These are the activations of a small neural network, seen along a few directions. Each row is one input.
In each table, some parts of the input vary, and every possible input appears once, in random order.
A made-up example of a description, with smaller parts first: one of 6 places along a line, together with either a single point or one of 9 places around a ring or (one of 2 separate values, together with one of 8 places around a ring).
Shared parts are said once, and a part with two or three values counts as separate values.

Other details of the inputs shift rows strongly along three fixed directions, in all tables alike. That doesn't count.

A family of inputs:
row 1: [ -7 -12  -5  -7 -45 -35   2   4 -18   6   1]
row 2: [ 54 -18 -27 -22  21  11  18 -18   5  13 -17]
row 3: [ 24  24  29 -20  -3  13   9   4  16   7  36]
row 4: [ 44 -31 -18 -18  26  10  29  -1 -10  23 -19]
row 5: [ 10  -4 -22  -2  -3 -16   1  -9   6  -3 -12]
row 6: [-21 -15   9  19 -58 -31 -13  14 -21  14  23]
row 7: [-35  15 -13  26   2   5 -17   3   2 -28 -13]
row 8: [ -4  -4 -32  -4  48  11  10  -9  10 -15 -45]
row 9: [-32  26  57  14  14  23 -26  18   3 -12  34]
row 10: [ -6   6  -2   2  30  14  -6   5   1 -21 -15]
row 11: [  1 -15 -10   2 -47 -28  -4   8  -6  -5   2]
row 12: [ 14  29  38 -13   3  23   1  -6  17  14  41]
row 13: [ 19  21  37 -26  11  24  12   8  18   5  27]
row 14: [-46  26 -19  29  55  24 -25   1  -1 -42 -32]
row 15: [ 22 -15 -28  -5 -13 -23   5 -22   2  13 -10]
row 16: [ 13   8  37 -14   4  19  15  10   0  27  30]
row 17: [ 18 -22 -14 -13  12  14  22   3   3   6 -16]
row 18: [-38  -1   2  17  -6 -18 -16  -1  -7 -10 -10]
row 19: [  5 -12 -18  10 -49 -26  -7 -10  -7   4   5]
row 20: [-35  -4  -1  23  -2 -16 -13  -1 -14   3 -10]
Each input here is: one of 4 separate values, together with one of 5 places along a line.
The inputs of row 17 and row 7 match in every part but the place on the line of 5. If row 18 is changed in the same way as row 17 into row 7, which row does it become?
> row 5
Start at row 2 and move only the place on the line of 5, one step at a time. The first step leads to row 14. Which rows follow, in order?
> row 10, row 9, row 4
Change only the choice among 4 separate values in row 12. List by row number the other rows that result.
> row 2, row 15, row 19
Change only the choice among 4 separate values in row 10. List by row number the other rows that result.
> row 8, row 11, row 13
